A small network was shown many inputs. Here are its activations along a few directions, one row for each input.
Each table varies a few parts of the input and shows all the possible inputs, shuffled.
Descriptions start from the smaller parts, as in this example, which fits no table here: line(6) and (point or ring(9) or (values(3) and ring(5))).
Shared parts are said once, and a part with two or three values counts as separate values.
(in the rows, 128 means zero)

Other details of the inputs vary at random and push rows far along three fixed directions, the same in every table; ignore that.

Rows:
row 1: [126 123 159 104  42 158  93 122 130 104 128 121 110]
row 2: [109 128  92  99 115 151  94 124 158  91 102 140 103]
row 3: [ 97 126 163 152  95 148 139  95 134 114 200 184 126]
row 4: [162 125 179 126  65 159 148 107  92 105 193 120 128]
row 5: [173 103  98 109 178 121 102 161 131 103  62  69 107]
row 6: [ 52 135 135 131 126 159  87  82 181 127 146 217 118]
row 7: [182 133 134 108  65 142 157 148 113 108 124  77  96]
row 8: [127 132 135 142 182 115 152 133 110 175 146 142 156]
row 9: [154 124 136 125 146 122 153 138 104 145 142 117 146]
row 10: [129 123 101 132 168 109 131 163 170 117  72 128 141]
row 11: [106 146 182 137 100 177 144 103 133 139 191 171 126]
row 12: [164 128 114 122  70 163 122 169 162  69  81  98 104]
row 13: [132 134 177  99  37 142 108 119  70 122 168 122 116]
row 14: [151 132 117 133 163  89 159 140 116 154 116 106 135]
row 15: [122 118 161 147  84 133 157 108  91 130 200 162 128]
row 16: [ 59 156 108 128 153 162  97  74 208 104  85 187 112]
row 17: [ 97 117 101 133 164 106 121 123  98 161 131 124 143]
row 18: [ 76 148 115 122 148 145  80  85 213 119  91 188 110]
row 19: [167 107 133 124 146  81 120 178  56 131 101  58 120]
row 20: [107 124 151 135 155 115 122  99  79 191 164 132 163]
row 21: [100 122 116 138 171  87 103 134 116 170 102 120 163]
row 22: [107 142 167 112  75 142 114 109  77 127 162 147 127]
row 23: [141 149 143 159 155  88 156 133  75 189 173 111 144]
row 24: [149 141 128 148 133 108 154 134 105 154 137 112 129]
row 25: [ 52 142 154 137  94 178 101  87 167 105 121 187 126]
row 26: [ 72 141 148 181 189 105 135 114 143 165 142 207 170]
row 27: [ 83 136 139 156  97 179 129 106 180 107 158 201 110]
row 28: [106 113  80 142 211  91 138 143 176 137  98 159 146]
row 29: [108 128 165 134  97 141 149 119 137 112 148 167 132]
row 30: [156 128 153 132 128  81 179 124  60 166 170 106 141]
row 31: [136 131 116 139 191  74 149 131 134 151 121 114 146]
row 32: [135 143 102 110 164  91 116 121  95 155 106 107 131]
row 33: [153 124 117 135  94 139 136 158 114 122 153 102 114]
row 34: [169 120 104  70  78 173  86 134 162  75  78  93  95]
row 35: [192 128 131 113  75 164 137 156 112 103 137  72 112]
row 36: [148 123 161 132 128  81 161 148  57 151 174 103 156]
row 37: [179 117 123 119 151  79 131 152  64 141 106  47 102]
row 38: [103 111 119 114  86 154 102 113 148 114 127 126 113]
row 39: [ 88 111 112 125 123 180  85 122 221  55  82 164  68]
row 40: [124 139  88 153 197 100 130 132 188 132  76 141 138]
row 41: [ 33 157 172 158 137 143 127  43 128 171 176 207 139]
row 42: [139 108 131 119 122  83 121 133  47 185 169  95 145]
row 43: [116 123 115 144 117 149 131 127 165 106 135 164 118]
row 44: [147 112  74 129 183  91 142 169 141 135  94 108 137]
row 45: [181 115 116  94  97 161 128 147 170  62  98  84 110]
row 46: [167 129 134 131  94 123 152 122 122 109 129 111 117]
row 47: [152 120 155 147 123  82 162 143  51 155 164 115 160]
row 48: [105 125 134 128 169 122  98 103 133 176 133 155 152]
row 49: [115 120  85 117 166 103 120 136  91 143 117 108 136]
row 50: [181 127 114 135 132  91 139 191  78 142 119  57 144]
row 51: [159 133 174 131  59 172 153 120  85 125 185 125 120]
row 52: [109 133  87 123 190  93 105 147 120 138  70 115 152]
row 53: [160 126 117 108  75 158 131 172 161  75  82  94 103]
row 54: [109 141 141 160 166 103 142  99 148 142 150 160 142]
row 55: [132 109  80 127 180 100 130 155 173 111  98 120 131]
row 56: [121 141 175 134  80 143 148 141  98 136 176 131 127]
row 57: [105 130 142 111  94 181 117  92 133 113 132 138 121]
row 58: [171 116 106 112 105 168 124 136 185  62  84 113 115]
row 59: [106 144 170 111 112 151 123  84  73 152 185 163 137]
row 60: [131 129 143 138  99 139 124 132 155  85 128 137 129]
row 61: [158 121  94 107  84 162 126 172 170  79 104  88  91]
row 62: [147 148 174 126  62 148 160 123  95 135 182 109 104]
row 63: [114 132 139 156 170 135 139 109 140 149 146 174 155]
row 64: [166 121  75  90 160 126 110 148 114 112  66  68 129]
row 65: [121 120  97 136 224 109 134 133 182 137  86 155 159]
row 66: [120 120  97 146 190  90 150 156 121 169 130 137 146]
row 67: [ 83 133  92 145 208  93 100 102 176 172  80 144 148]
row 68: [161 121 109  86  63 151  91 125 170  88  75  80  85]
Description of these inputs: values(4) and (point or ring(6) or (values(2) and line(5))).
The inputs of row 25 and row 17 match in every part but the values(4) part. If row 12 is changed in the same way as row 25 into row 17, which row does it become?
> row 27
The inputs of row 23 and row 33 match in every part but the values(4) part. If row 14 is changed in the same way as row 23 into row 33, which row does it become?
> row 44
Change only the values(4) part in row 46. List by row number the other rows that result.
> row 15, row 47, row 58
Change only the values(2) part in row 50. List by row number the other rows that result.
> row 56
Change only the values(4) part in row 5. List by row number the other rows that result.
> row 19, row 37, row 39

Rows:
row 69: [144 127  91  91  22 214 117 103 196  75  89  85  70]
row 70: [114 139 127 154 188 144 129 124 169 138 113 158 146]
row 71: [ 94 124 150 120 168 130 132  94  79 166 159 151 149]
row 72: [101 155 166 143 159  84 127  95  54 206 185 142 142]
row 73: [132 136 191 138  59 165 167 100  66 128 229 138 133]
row 74: [ 84 146 126 152 157 142 126 102 203 106 118 201 122]
row 75: [171 123  53 117 156  68 140 150 100 174  64  26 126]
row 76: [ 95 145 167 143 168  83 130  97  48 199 182 139 136]
row 77: [141 115 117 130 155 111 123 168 157 132  89 111 132]
row 78: [123 103 116 101  60 165  88 128 136  74 117 111  86]
row 79: [ 91 139 198 132  45 182 139  78 172  86 182 185 100]
row 80: [111 142 165 168 167  77 171 112  47 188 201 140 170]
row 81: [ 73 128 127 128 151 134 101  82 165 116  94 179 135]
row 82: [ 87 133 125 154 164 130 122 102 208 111 111 180 130]
row 83: [145 138 102  97 158 132 106 140 136 140  85 101 142]
row 84: [126 114  95 108 134 110  96 145 125 126  82 110 152]
row 85: [172 120  73 121 162  78 146 199  95 130  99  63 146]
row 86: [101 145 137 123 153 131 108  97 127 169 138 166 169]
row 87: [157 125  94 130 174 113 116 156 189 106  47 107 118]
row 88: [186 113 163 115  36 149 139 161  81 105 147  79 103]
row 89: [196 106  99 119 163  87 146 174 109 142 102  46 146]
row 90: [110 141 197 118  52 133 134  69  55 145 189 151 139]
row 91: [120 142  99 100 149 139  99 131 179  96  42 110 110]
row 92: [ 82 133 137 157 155 118 136 121 150 148 160 195 141]
row 93: [131 121 106 112 145 108 102 162  96 137 109  84 110]
row 94: [137 144 107 105 138 111 103 124 142 131  74 109 140]
row 95: [ 76 120 122 156 150 138 115 120 202 112 119 189 134]
row 96: [159 131 101 104 152 116 104 147 111 149 112  79 122]
row 97: [189 118  95 106 157  63 152 177 103 134 100  55 133]
row 98: [ 74 122 173 110  63 188 113  94 116  99 155 166 107]
row 99: [135 123  67 112 149 113  72 161 170 118  62 100 124]
row 100: [126 146 132 150 166  85 166 130  83 164 160 142 148]
row 101: [111 135 134 128 147  92 114 133  71 186 142 135 176]
row 102: [159 124 136  90  46 190 138 127 180  61 136 123  88]
row 103: [165 135 123 102  40 206 143 131 170  49 125 124  83]
row 104: [ 96 134 142 126 160 105 125 135  65 175 139 128 149]
row 105: [ 86 116 155 142 160  91 125 114  36 190 190 139 139]
row 106: [182 137 154 104  34 148 162 141  79  85 160  79 102]
row 107: [ 79 138 130 160 151 146 122  96 207 100 112 193 127]
row 108: [ 68 136 137 125 157 145 107  84 163 118 100 177 126]
row 109: [185 113 102 134 152 117 140 159 115 124 105  74 141]
row 110: [194 129 150 107  25 146 164 141  75  87 157  88  88]
row 111: [ 99 143 160 167 166 122 135 107 141 154 138 177 141]
row 112: [ 98 136 138 159 167 171 117 105 202 120 111 194 130]
row 113: [143  99 112 106 137  84 125 154  38 154 121  74 154]
row 114: [104 140 160 164 150 116 146 136  94 166 160 152 156]
row 115: [197 120 142 102  42 160 161 142  76  94 171  82 106]
row 116: [105 132 154 166 149  85 166 131  48 188 204 164 162]
row 117: [141 111  85 126 157 111 114 177 194  99  59  97 129]
row 118: [ 90 120 110 159 167 118 124 135 171 125 116 167 147]
row 119: [ 89 152 164 169 167 128 139 103 142 152 140 181 144]
row 120: [198 124 156  92  23 135 168 144  84  95 156  74  88]
row 121: [ 91 125 115 137 161 114 128 143 183 126 120 168 134]
row 122: [ 93 128 163 142 164  84 132  88  43 191 185 140 137]
row 123: [140 110  86 113 152 145 118 143 222  82  76 119 120]
row 124: [114 135 172 126  55 199 143  86 161  92 188 188 100]
row 125: [ 83 131 113 150 151 140 124 127 200 116 120 204 121]
row 126: [ 99 137 146 130 169 123 119 103  86 176 170 142 127]
row 127: [ 91 127 114 168 180 117 120 138 176 132 105 165 150]
row 128: [ 53 137 107 156 140 125 128  97 146 185 133 160 136]
row 129: [180 118 166 122  36 151 145 158  69 110 154  83 110]
row 130: [ 95 133 148 144 166 160 122 106 210 129 117 188 130]
row 131: [115 128 131 155 160  90 151 149  81 160 164 126 165]
row 132: [185 123 174 110  32 140 155 136  90  97 157  66 102]
row 133: [164 121 138 118  61 194 127 123 180  65 119 116  96]
row 134: [ 95 120 149 146 142  76 115 112  41 196 191 144 159]
row 135: [112 140 167 132  47 214 145  84 164  83 182 202  91]
row 136: [143 128 110 149 160 113 131 139 157 114  88 114 133]
row 137: [ 97 162 163 129 144 114 126  95  94 175 144 153 148]
row 138: [ 97 126 126 135 160 116  98  91 127 159 149 162 147]
row 139: [183 122  96 118 141  88 149 163 116 122  98  86 115]
row 140: [ 87 150 133 165 167 140 127 109 192 113 110 173 139]
row 141: [149 123 124 112  24 190 132 147 166  49 119 136  79]
row 142: [180 120 140 127 153  71 153 158  75 167 123  66 142]
row 143: [137 112 123  91  83 182 100 113 140  78 120 104  78]
row 144: [134 140  99 117 148 103  89 123 153 132  85 111 121]
row 145: [ 89 130 117 119 151 149  95  87 173 128 108 180 155]
row 146: [181 121  83 103 157  90 101 153  96 159 104  62 139]
row 147: [148 131  91 126 161 131 141 150 150 111 111 118 134]
row 148: [197 112 103 122 152  85 164 164  63 161 145  78 140]
row 149: [ 92 118 107 133 171 106  94  97 148 131 102 150 122]
row 150: [135 141 203 148  55 171 167  97  63 135 225 136 134]
row 151: [152 117  94 134 164 125 132 144 151 113 107 113 140]
row 152: [127 126  80 112 137 122  78 117 192  92  57 116 107]
row 153: [ 82 116 115 119 165 149 101  90 162 121 105 175 145]
row 154: [170 123  98  90 170 106 124 159  80 150  88  58 136]
row 155: [104 143 179 130  48 180 142  86 165  85 176 187  93]
row 156: [ 70 144 123 135 144 147  81 119 171 136 120 172 118]
row 157: [188 112  92 105 148 104 153 166 124 131 111  84 125]
row 158: [178 121 114 131 138  96 138 157 118 119  98  73 128]
row 159: [169 109 104 134 136  96 131 179 116 123  98  75 137]
row 160: [111 132 155 160 177 132 135 110 140 167 150 174 148]
row 161: [134 132  76  99 152 127  88 171 161 115  43  94 134]
row 162: [103 127 143 145 143  95 156 136 108 169 172 167 142]
row 163: [139 126 195 134  55 158 163  96  68 135 231 144 127]
row 164: [173 125 157 123  30 154 150 159  74  92 160  72 115]
row 165: [139 112 139 104  35 175 124 145 176  58 125 115  94]
row 166: [167  94  79 105 167  91 109 145  83 143 104  63 128]
row 167: [130 131  63 128 149 139 123 173 203  79  57 131 114]
What do these inputs look like to the network?
> values(3) and (point or (values(2) and ring(6)) or (line(4) and line(5)))
The inputs of row 167 and row 100 match in every part but the values(3) part. If row 98 is changed in the same way as row 167 into row 100, which row does it become?
> row 108
The inputs of row 109 and row 136 match in every part but the values(3) part. If row 130 is changed in the same way as row 109 into row 136, which row does it become?
> row 142
The inputs of row 125 and row 139 match in every part but the values(3) part. If row 92 is changed in the same way as row 125 into row 139, which row does it become?
> row 155
Change only the values(3) part in row 120. List by row number the other rows that result.
> row 157, row 162
A walk changes only the line(5) part. It starts at row 141 and steps to row 116. List the rest of the walk in order.
> row 118, row 127, row 129
Change only the ring(6) part in row 101. List by row number the other rows that result.
> row 84, row 98, row 104, row 113, row 161
Change only the line(4) part in row 135. List by row number the other rows that result.
> row 103, row 148, row 157
Change only the values(3) part in row 160. List by row number the other rows that result.
> row 87, row 88
Change only the values(2) part in row 138. List by row number the other rows that result.
> row 145
